Each row below holds a small network's activations on one input, seen along a few directions.
Each table varies a few parts of the input and shows all the possible inputs, shuffled.
Descriptions start from the smaller parts, as in this example, which fits no table here: one of 4 places along a line, together with either a single point or (one of 2 separate values, together with one of 5 places around a ring) or one of 11 places around a ring.
Shared parts are said once, and a part with two or three values counts as separate values.

Other details of the inputs shift rows strongly along two fixed directions, in all tables alike. That doesn't count.

Table:
R1: [  3  -8 -22 -12  -3   2  29  -8   0  -1  -2]
R2: [ 60 -24   1   9 -10   9  -7   3  23 -52  14]
R3: [-32  -2   0 -12  -2  -1 -11  16 -16  22 -14]
R4: [ 24   1  17  18  -4  -3 -27   5  13 -36  17]
R5: [ 14 -11 -28 -23  -2   8  25  -5   4   0  -5]
R6: [ -7   9  20  29   3  -7 -23  14   7  -9   6]
R7: [ 10  -4 -24 -17   3   9  19  -6   8   7  -7]
R8: [-27  11   4 -16  -3  -4  -2  -2 -15  23   1]
R9: [ 19 -13 -26 -18   7   1  20 -11  -1   2 -10]
R10: [ 59 -26 -14  13  -6  12  14   1  26 -55   5]
R11: [ 10  -6 -29  -9   3   9  33  -9  11   3  -7]
R12: [ 14 -19 -17 -14   0   4  28 -11  -4   1  -9]
R13: [ 28  -2   4  24   0  -3  -4  -2  18 -33  13]
R14: [-22   8  -1  -2  12  -5 -10   5  -8  32 -13]
R15: [-21  34  44  36  -1  -8 -36   7  13   0  23]
R16: [-30  17   4  -5   2   0   8  -6  -6  28  -1]
R17: [  4 -11 -22 -11   5  -3  26 -13  -7   2  -8]
R18: [ -3   8  20  20   3  -4 -33  17   6  -8   5]
R19: [ 17 -14  -9  17  -2   4  -1  14  13 -27  -2]
R20: [-19   3  12 -17   0  -2  -6  -5 -21  27  -5]
R21: [ -8   5 -10 -17   2   6   9  -5  -1  17  -4]
R22: [ 27  -2  24  16  -8   4 -28   8  12 -34  15]
R23: [-19  15   6   6   7  -8   3  -9  -5  23   1]
R24: [-20  26  47  22  -7 -11 -49   9  -7  -9  22]
R25: [ 10 -14 -26 -12   1   0  29 -11  -6  -7  -7]
R26: [  7 -14 -15 -14   1   4  26 -10  -8   5 -11]
R27: [-24   3  14  -7  -1  -5   4 -10 -20  27  -2]
R28: [  3  17  23  18   1  -5 -28   2   9  -5  15]
R29: [ -4  -5  -3 -19   2   4   5  -4 -14  14 -11]
R30: [ 10   9   6   8   2   2 -13   3  17  -7   9]
R31: [-32  11   5  -7  -2  -8   5  -6 -19  20   0]
R32: [ 23 -10  -3   8  -3   6   7   1   9 -25   0]
R33: [-21 -11 -12  -5  -2   0   9  12  -9  12 -15]
R34: [-16   7  11 -10   1   1  -9   1 -15  17  -7]
R35: [ 10 -22 -31 -17   4   7  14   8  -2   0 -19]
R36: [-20   8   6 -12  -3  -5  -7  -2 -15  13   2]
R37: [-25  15   6  -2  -3  -2   6  -3  -5  18   4]
R38: [ -4  12  18  34   5  -7 -24  12  13  -5   6]
Description of these inputs: one of 2 separate values, together with either one of 4 places along a line or one of 5 places along a line or one of 10 places around a ring.
Q: Changing only the choice among 2 separate values turns R1 into R8. The same change can be made to R6. Which row results?
A: R18
Q: Change only the place on the ring of 10 in R37. List by row number the other rows that result.
A: R1, R11, R13, R15, R16, R17, R23, R25, R31
Q: Change only the place on the line of 5 in R32. List by row number the other rows that result.
A: R10, R12, R26, R27

Table:
R39: [-35  10  16  -2  -2  -7  -9   3 -22  21  -5]
R40: [  6 -18 -16 -27  -1   3  24 -11 -16  10 -12]
R41: [  5  19  24  23  -1  -1 -23   2  13 -13  16]
R42: [ 39 -13  -7   0  -3   8   4  -5  16 -33   6]
R43: [ 37 -20  -5  -2  -7   7   4   1   7 -38   4]
R44: [ -1 -22 -28 -27   2  12  10  15  -6  14 -26]
R45: [  4   7  28  10 -10  -3 -28   6  -1 -21  18]
R46: [  6  14  26  12  -6  -2 -28   0   8 -16  21]
R47: [ -1  -6 -27  -8   9   1  33 -10   4  18 -12]
R48: [-28  25  12  -3   5  -6  -8  -7  -8  31   5]
R49: [ -3  -5 -29  -8  10   2  32  -8   3  15 -15]
R50: [  7 -10 -18 -25   3   5  24 -17  -7  15  -9]
R51: [ -5 -12 -27 -11   5   2  30  -5  -6   9 -15]
R52: [ 40  -7 -11   9   0   7  10  -5  24 -25   8]
R53: [-33   9  18  -1  -3  -7  -7   1 -21  24  -2]
R54: [ -1   8  23  19 -10  -5 -25  11   4 -21  15]
R55: [-36  24   8   6   6  -9  -3  -2  -4  30   2]
R56: [  5  -4  16  18   4  -4 -47  28   3 -12  -4]
R57: [ 31 -17 -13  15  -3   5  12   3  20 -32   5]
R58: [-38  16  10   3   2  -9  -6   1 -13  25   1]
Q: Describe the family of inputs behind these rows.
A: either one of 2 separate values or (one of 3 separate values, together with one of 6 places around a ring)

Table:
R59: [ 33 -31 -15  -2  -6  10  -9  22   8 -35  -9]
R60: [-23  12  -1  -3   8  -5   5  -7  -7  30  -5]
R61: [  5 -21 -41 -28   5   5  46 -13  -8  12 -20]
R62: [-11   7   5   5   4  -5   1  -5  -4  11   0]
R63: [ 10  -8  23  13  -6   1 -43  25   0 -24   2]
R64: [-24  17  19  17   0  -7 -13   3  -3   9   7]
R65: [  4  -9 -25 -27   5   4  27 -15  -8  16 -11]
R66: [-30  11   9  -8   4  -7   2  -9 -20  31  -5]
R67: [ -2  22  34  31  -6  -2 -34  11  17 -18  23]
R68: [ 44 -18 -28  11   0   9  21   1  31 -37   3]
R69: [  3  -7 -28 -22   8   4  29 -13  -3  19 -13]
R70: [ 38 -11   3  15 -11   6  -4   4  20 -47  16]
R71: [-28  15  21  -7  -1  -7 -10  -7 -20  25   3]
R72: [-21  19  23   5  -4  -4 -18   1  -4   8  11]
Q: Changing only one part turns R65 into R72. The same change can be made to R60. Which row results?
A: R68
Q: Describe the family of inputs behind these rows.
A: one of 2 separate values, together with either a single point or one of 6 places around a ring
